These are the activations of a small neural network, seen along a few directions. Each row is one input.
In each table, some parts of the input vary, and every possible input appears once, in random order.
Descriptions start from the smaller parts, as in this example, which fits no table here: one of 2 separate values, together with either a single point or one of 11 places around a ring or (one of 6 places along a line, together with one of 8 places around a ring).
Shared parts are said once, and a part with two or three values counts as separate values.

Other details of the inputs shift rows strongly along two fixed directions, in all tables alike. That doesn't count.

Rows:
R1: [-24  -5   8 -40 -21 -20  23 -42 -13  20   9]
R2: [  9  30 -19 -23 -43   0  51 -12  55 -24 -26]
R3: [-12  -1   6 -10 -55  11 -20 -36  21  13  -5]
R4: [ 37  33  16 -32  13 -43  60  31  13 -34 -42]
R5: [  5  30  -7 -28 -16 -18  29 -27  39  13 -19]
R6: [ -5  40   2 -30 -57 -33   2 -19  28 -22 -34]
R7: [-11 -49  10  12  41  24 -24  19 -56  17  51]
R8: [-17  38 -19 -40 -34 -26  20 -59  29  24 -13]
R9: [-55 -50  -9  27 -29  36 -69 -44 -27  54  58]
R10: [ 54  -9   9  25  74  -9  25  70  11 -52 -20]
R11: [-10  24  -7 -33 -38  30 -11 -41  14   5 -18]
R12: [ 35  24  17 -27  18 -24  48  20  52 -29 -34]
R13: [ -7  38   1 -54 -41  -7  13 -23 -17 -17 -17]
R14: [ 35  18  12  27  -2 -16   8  63 -17 -51 -23]
R15: [ -4  40 -10 -41 -46 -14  36 -65  52  31 -27]
R16: [-20  -3   7 -21 -37 -12 -20 -32   5   2   9]
R17: [ 62  11   5  27  78 -16  29  89  18 -54 -41]
R18: [-14 -35 -26  48  31  26 -34   6 -64  47  43]
R19: [ 31  24   3  13  33  14  -5  54 -26 -55  -9]
R20: [  8 -38  -6  74  28  39 -56  53 -24  -8  29]
R21: [ 76   6  36 -10  60   3  46  72  50 -59 -38]
R22: [  3 -20 -22  51  36  19 -20  22 -52  27  33]
R23: [ 42  22 -12  29  28 -10  44  77   8 -77 -10]
R24: [-22   1  24 -45 -63  -9   1 -60  39  23 -14]
R25: [-25   6   6 -58 -21 -23  14 -52  21  13   3]
R26: [  4  34   9 -24 -66 -11   6 -25  44 -11 -43]
R27: [-36 -34 -25  52  10  33 -55  -7 -78  40  24]
R28: [ 54  31   4  35  41  -6  26  74  25 -60 -63]
R29: [-57 -31 -11  22 -43  17 -66 -40 -54  39  56]
R30: [-25 -46  -7  44  42  25 -40   8 -56  36  55]
R31: [  3 -41   1  51  61  17 -19  36 -45   2  38]
R32: [-67 -17  16 -37 -68 -16 -31 -79 -19  46  36]
R33: [-36 -37 -22  44  27  25 -45  -8 -58  55  49]
R34: [  6  19  26 -39 -56 -12  16 -32  49 -10 -29]
R35: [ 59  33  26 -31  26 -36  72  38  65 -59 -53]
R36: [ -2 -12  19 -20  13 -10  14   6 -22  -1  13]
R37: [-31 -27 -30  39  15  68 -69  -6 -44  25  42]
R38: [ 33  18  36 -19  -7 -29  28  27  49 -42 -35]
R39: [-24  19  -9 -17 -49   6  -1 -59  21  29 -37]
R40: [ -4  41  -9 -48 -27  -2   0 -24   8 -25 -23]
R41: [ 52  -2  16  45  32  -6   0  93 -26 -63  -8]
R42: [-32 -19   8 -43 -15  11  -9 -52  16  35  28]
R43: [  6  18  27 -44 -30 -42  19 -12  37 -27 -29]
R44: [ -9  24 -31 -25 -36 -13  31 -16  29 -25  -6]
R45: [-16  31  -1 -51 -40 -25  30 -52  46  24 -24]
R46: [-21 -26 -20  68  31  32 -53  18 -63  18  18]
R47: [ -2 -32 -34  61  27  31  -9  49 -49 -12  41]
R48: [ 18 -49   5  50  61  45 -22  38  -8   8  24]
R49: [-35  26  -2 -28 -82 -14 -14 -54  26  15 -12]
R50: [  8 -44   9  55  27  20 -38  54 -56  -8  37]
R51: [ 42  -8  24  23  71  -5  19  74 -14 -47   4]
R52: [ -7 -20   9 -26  21   2  -7  -9   1   3  18]
R53: [ 43 -14  28  13  73   3  11  74 -18 -45  12]
R54: [ 11  36   1 -28 -11 -33  35 -14  12  -1 -18]
R55: [-11 -37  -2  31  38  16 -18  20 -52  24  37]
R56: [ 19 -41  -1  53  60  40 -20  37  -5  14  13]
R57: [-33  14 -33 -19 -56   4  21 -41  31   5  14]
R58: [-22   7  22 -30 -52 -25  -6 -32  -2  -3   9]
R59: [-55 -58 -12  14   7  40 -50 -48 -24  67  64]
R60: [ 53  35   3  -4  43 -30  45  57  34 -48 -52]
R61: [ 56   1   2  42  62  16  19  67  25 -21 -34]
R62: [-19 -60 -11  42  28  48 -36 -18 -18  48  39]
R63: [-29  -7  -7  -3 -39  -2 -38 -30 -10  11  15]
R64: [-21  37  -8 -34 -38 -29  22 -56   7  28   3]
R65: [  9  50  -6 -37 -30 -31  47 -35  57   4 -28]
R66: [-38 -41 -33  36  -1  49 -50 -52 -22  86  42]
R67: [-27   2  29 -54 -63 -34  11 -42  -3  11   1]
R68: [-43  27   4 -30 -84 -26 -19 -55  -8  13   1]
R69: [ 19  -2 -17  49  46  12 -18  48 -19 -25 -27]
R70: [ 60  35  14  -8  38 -35  60  69   8 -50 -48]
R71: [ 19  24   9 -26   7 -22  37   2  44 -11 -33]
R72: [-24  11  -2 -49 -21 -23  14 -51  22  20  -5]
R73: [-17 -36 -37  55  41  32 -51   0 -41  45  38]
R74: [ 42 -14   3  44  62  21   8  56  16 -10 -21]
R75: [-47   2  -3 -33 -30 -19  -2 -63 -12  46  15]
Description of these inputs: one of 5 places along a line, together with either one of 3 separate values or one of 4 places along a line or one of 8 places along a line.
- Changing only the place on the line of 5 turns R60 into R33. The same change can be made to R72. Which row results? => R30
- Changing only the place on the line of 5 turns R67 into R24. The same change can be made to R18. Which row results? => R66
- Which other rows does R10 become when the place on the line of 5 takes its other values? List them by row number. => R1, R31, R35, R62
- Which other rows does R57 become when the place on the line of 5 takes its other values? List them by row number. => R2, R23, R44, R47
- Start at R65 and move only the place on the line of 8, one step at a time. The first step leads to R5. Which rows follow, in order? => R45, R71, R12, R35, R59, R42
- Which other rows does R13 become when the choice among 3 separate values takes its other values? List them by row number. => R27, R47

Rows:
R76: [ 15  23  38 -25 -18 -18   7   6  -8 -16  -1]
R77: [-19 -68  24  48  54  41 -37   2   0  29  34]
R78: [-28  25 -26   4 -92   1  10 -49  24  10  -9]
R79: [ 53  33  17  -5  30 -32  46  69  -2 -79 -12]
R80: [  2  21 -25  24 -42   5  -5   0  15  -2 -11]
R81: [-42  11   1 -38 -52 -41  10 -46 -31  18 -21]
R82: [-10 -20 -21  57  46  49 -80  10 -20  22   4]
R83: [  8  -1   7 -10  22 -36  35  -3  42  -2  -2]
R84: [-33  29   7 -45 -50 -32  12 -45 -16  12  24]
R85: [ 13  21  -5  -6 -19   1 -18 -23  26  -7 -33]
R86: [ 63  36  44 -13  25 -25  34  75  10 -68 -22]
R87: [ 75  43   0  -1  73  -3  93  62  32 -48 -60]
R88: [ -5  -8  15   5  33 -12  30   3  38  -7  -1]
R89: [-28  31  11 -40 -52 -32  10 -47 -23  16  15]
R90: [-38  47 -29 -27 -28 -11 -16 -62  20  25 -30]
R91: [  3 -51 -26  46  60  13 -22  20 -18  32  46]
R92: [  1 -33  -8  57  32  -2 -36  30 -70   2  40]
R93: [-34   3  29 -49 -54 -29  -4 -43 -18  21 -16]
R94: [-10 -13  11 -53 -25 -17   8 -60  38  44   4]
R95: [-41  15 -18 -57 -49 -21  12 -42  -5  -4  24]
R96: [-18 -30 -21  64  -1  58 -70   8 -18  28  18]
R97: [ 18   8  29 -22 -15 -30   4   0 -13 -17 -11]
R98: [  0   4  22 -25 -12   0  -3   2  -7 -21  22]
R99: [ 37  14  -6  -9  29 -14  46  63  14 -95 -22]
R100: [ -4 -35 -18  76  -5  58 -70  31 -15  18  27]
R101: [-29   9 -19 -48 -20 -25  27 -49  28  50   9]
R102: [-17 -17 -42  69   7  47 -52  23 -25  21  17]
R103: [ 48  30  27   7  34 -48  48  85 -11 -67 -54]
R104: [  6 -28 -30  48  67  41  -3  19 -29  41  31]
R105: [ 78  56 -12  27  40 -25  36  70  45 -82 -68]
R106: [-18 -46  -6  23  24  43 -47  25 -44  -8  54]
R107: [-10   4   0 -54 -17   9  27 -65  23  52  -7]
R108: [ 14 -13  29 -23  13 -14  18  -8  44   4  -8]
R109: [-18  -4   3 -57 -24 -10  14 -50  35  52   1]
R110: [-26 -59 -15  21  22  56 -50  14 -39 -11  49]
R111: [ 29   3   4 -15  35  27  38 -10  16  15 -25]
R112: [-20  12  -3  -4 -96  12  -5 -50  34   8 -13]
R113: [ -9 -51  11  47  27  18 -49  34 -73  14   5]
- What do these inputs look like to the network? => one of 2 separate values, together with either one of 5 places along a line or one of 6 places along a line or one of 8 places along a line
- Changing only the choice among 2 separate values turns R95 into R106. The same change can be made to R105. Which row results? => R85
- Which other rows does R86 become when the place on the line of 8 takes its other values? List them by row number. => R76, R93, R97, R98, R106, R110, R113
- Which other rows does R94 become when the choice among 2 separate values takes its other values? List them by row number. => R91
- Which other rows does R87 become when the choice among 2 separate values takes its other values? List them by row number. => R111

Rows:
R114: [ 32 -14  28  17  19 -17  10  45  -9 -21  -8]
R115: [-12 -31 -31  61  45  34 -14   5  -2  31  21]
R116: [ 31  13  29 -31  24 -21  36  21  40 -37 -44]
R117: [ -6 -33 -21  57   0  49 -58  29 -35  -4  30]
R118: [-26 -60 -12  26  40  62 -48 -15 -33  51  60]
R119: [ 23  58  11 -40 -65 -26  53   6  70 -63 -53]
R120: [ -2  34  14 -72 -10 -42  57 -25  28  -4  -4]
R121: [ 33  19   7  38  27 -12   6  78 -33 -69   0]
R122: [-32 -12  18 -75 -42 -21  33 -59  15  25  25]
R123: [ 64  -4  33   8  77  -9  33  86  17 -56   1]
R124: [ -8  23 -20 -64 -22 -17  36 -62  41  24  -4]
R125: [ 14 -13   4  22  20 -13   6  31 -35   3   4]
R126: [-21 -61   9  31  26  18 -33   7 -38  39  44]
R127: [ 46  34  35 -21   3 -16  33  24  39 -32 -58]
R128: [-16 -57  -3  54  49  55 -57   4 -35  47  35]
R129: [ 26  35  24 -59 -11 -56  75   5  29 -24 -43]
R130: [ 38 -20  19   8  71  16  19  61  12 -40  -1]
R131: [-31  30 -25 -38 -63 -14  -4 -60  15  31 -14]
R132: [-29 -65 -30  50  34  59 -41 -19  -5  52  68]
R133: [ 20  15  28 -24 -25 -43  19  24  10 -41 -22]
R134: [ 11   2  13  22   8  17 -27  28  -7 -10 -14]
R135: [-62  20 -33 -27 -81   0 -10 -85  20  55   4]
R136: [ 32  16   6   5  45   0  27  26   7  -8 -31]
R137: [-43  29 -10 -53 -59 -28  -3 -66   0  18 -14]
R138: [ 35  46  45 -51 -24 -57  47  -2  46 -36 -49]
R139: [-45  12 -19 -11 -55  17 -29 -46 -38  21  15]
R140: [ 14   8 -15  35  11   7  13   6  21  10 -17]
R141: [-34 -60   5  38  29  27 -54 -11 -40  52  57]
R142: [-30 -35 -17  46   6  10 -51   6 -73  31  49]
R143: [-39  13 -13 -27 -76   0 -12 -61  41  32  -5]
R144: [ 48   5  14  42  60 -16  10  71 -19 -30 -13]
R145: [ 50  -2  -2  25  90  21  23  69  -6 -25  -4]
R146: [ 29  27  12 -27  32 -27  49  22  26 -32 -48]
R147: [-10  -1 -12  -6 -36   4 -30 -24  15  16  -5]
R148: [ 28  29 -20   9 -11  -1  12  39   1 -47 -22]
R149: [ 33  10   1  33  15 -14  13  81 -40 -75  -1]
R150: [ 20  15  24  16  -7  -9  -5  41 -15 -59   4]
R151: [ 59   5  24  33  18 -17  14  98 -17 -95  -9]
R152: [ 36  42  24 -18 -26 -10  22  34  19 -66 -41]
R153: [-41  -5  -7 -48 -52  -2  -9 -96  34  58   2]
R154: [  3  39   8 -49 -25 -37  37 -32  23  -5 -45]
R155: [-26 -51 -46  57  49  52 -31 -11 -17  52  64]
R156: [-11 -26 -30  45  19  29 -42 -12 -29  50  17]
R157: [-23  21  -4 -70 -13 -18  37 -55  19  14  -3]
R158: [-53 -55 -17  49 -11  52 -84 -12 -71  19  59]
R159: [-41 -29 -31  49   6  47 -74 -18 -65  57  40]
R160: [-34 -18 -22  31  -7  26 -43   2 -60  -3  31]
R161: [ -7 -39 -13  46  14  37 -54  -9 -17  43  19]
R162: [ -6  49 -17 -30 -67 -16  40 -17  38 -29 -32]
R163: [ 59  12  21  24  79 -22  38  86   2 -48 -27]
R164: [-35   8  17 -52 -51 -17  -2 -76  18  28 -16]
R165: [-23 -50 -17  70  13  53 -54  -7 -11  52  36]
R166: [ 57   9   5  50  65  12  10  72 -12 -27 -32]
R167: [ 63  16  30  32  43 -22   6  93   4 -72 -23]
R168: [ 17  -7 -21  24  41   7   2  10   7  13  -5]
R169: [-33   5  -3 -40 -50  -6  17 -75  58  39  -8]
R170: [-41  15  10 -54 -65 -20 -13 -65  14  11 -13]
R171: [-41  31   0 -43 -58 -35  -1 -56  -8  19   3]
R172: [-18   2  -6 -65 -39  -3  18 -77  44  31  10]
R173: [-39   0   1 -65 -30 -23  32 -58  -4  35  29]
- What do these inputs look like to the network? => one of 2 separate values, together with one of 5 places along a line, together with one of 6 places along a line
- Changing only the place on the line of 5 turns R147 into R161. The same change can be made to R159. Which row results? => R166
- Changing only the place on the line of 5 turns R141 into R150. The same change can be made to R153. Which row results? => R117
- Which other rows does R158 become when the choice among 2 separate values takes its other values? List them by row number. => R160
- Start at R124 and move only the place on the line of 5, one step at a time. The first step leads to R168. Which rows follow, in order? => R156, R131, R148
- Which other rows does R157 become when the place on the line of 6 takes its other values? List them by row number. => R120, R124, R145, R155, R173
- Which other rows does R127 become when the choice among 2 separate values takes its other values? List them by row number. => R166
- Start at R132 and move only the place on the line of 6, one step at a time. The first step leads to R172. Which rows follow, in order? => R118, R130, R123, R122

Rows:
R174: [-72 -17 -28  28 -71  23 -70 -67 -37  62  46]
R175: [ 32  11   9  34  32  -1  -3  71 -33 -66  -8]
R176: [  5 -31 -14  75   7  47 -49  57 -47 -23  25]
R177: [ 32  -9 -17  48  73  29   9  48  -5   8  -6]
R178: [ 44  -7  32  28  38  -1 -13  70 -20 -45  -8]
R179: [-25  26  33 -73 -70 -42  25 -54  20   0 -24]
R180: [ 26  -1 -15  63  29   2 -22  69 -33 -37  -4]
R181: [-25  39  -7 -85 -37 -43  57 -70  29  28 -22]
R182: [-61 -69 -19  16  13  43 -51 -64 -23  90  78]
R183: [ 11  63  17 -69 -70 -49  37 -12  28 -60 -40]
R184: [ 78  24  22 -14  65 -16  69  61  88 -54 -59]
R185: [ -9  25  -3 -64 -34 -13  37 -73  68  34 -38]
R186: [-37 -54 -11  15  24  22 -24 -37 -35  64  60]
- What do these inputs look like to the network? => either one of 2 separate values or one of 5 places around a ring or one of 6 places around a ring
- Which other rows belong to the same alternative as R174? List them by row number. => R175, R176, R180, R183
